A small network was trained on made-up records. Each row is its average activation on records with the value named, seen along a few directions.
Values that are neighbours, or in one group, have similar rows; names and order tell nothing.
(in the rows, 500 means zero)
Random noise pushes rows far along 5 fixed directions. That doesn't count. These rows show it; they differ only by the noise:
[547 314 442 352 458 510 411 712  49 661 382 627 246 444 564 388 579]
[434 309 490 832 405 678 484 569 564 524 576 254 686 395 943 416 500]
[394 676 474 372 634 479 339 405 710 437 562 471 654 559 576 602 559]
[500 181 453 712 324 661 593 733 312 535 397 371 484 390 678 423 550]
[520 549 585 365 519 515 402 420 479 524 395 606 457 612 465 423 522]
[587 667 654 550 625 442 456 236 633 467 495 493 599 611 700 568 490]
[663 666 599 453 705 320 449 303 374 532 497 571 448 554 737 658 534]


Values of G:
g12: [397 330 283 382 319 616 512 820 327 490 366 477 439 462 366 479 669]
g16: [458 647 582 565 575 490 284 460 473 718 609 474 482 388 731 386 397]
g5: [252 503 387 298 512 433 232 661 366 619 685 481 432 348 767 391 548]
g3: [450 430 301 577 536 527 495 442 518 563 758 364 533 489 790 561 503]
g14: [439 444 587 268 503 481 295 580 251 610 512 712 373 500 265 199 494]
g8: [468 585 460 399 479 570 431 338 780 525 643 549 541 658 496 404 452]
g9: [790 469 573 534 432 379 869 405 379 393 265 592 347 520 348 629 460]
g13: [508 738 505 464 650 331 575 532 553 456 498 421 549 502 388 791 518]
g7: [572 423 611 471 421 518 319 443 244 638 449 635 391 447 674 270 386]
g15: [443 550 435 406 420 545 436 780 360 580 424 609 343 384 183 475 483]
g6: [567 321 446 411 430 572 564 512 419 587 458 637 346 539 384 340 473]
g2: [474 613 637 689 518 545 523 447 712 444 568 441 616 554 438 384 407]
g11: [551 592 415 456 680 341 655 268 657 385 643 540 531 620 418 886 491]
g1: [704 462 663 483 503 502 672 248 439 491 404 715 370 568 370 372 397]
g4: [440 526 479 700 544 484 481 567 621 456 597 316 629 397 533 513 460]
g10: [472 603 520 543 585 387 336 472 522 521 709 457 593 455 618 423 505]
The values of G form a line.
What is the length, in steps, of the shortest route from g14 to g11? -> 9
Name the neighbours of g6, in listed order. -> g8, g1
Name the neighbours of g16, in listed order. -> g13, g15
Name the neighbours of g4, in listed order. -> g2, g10
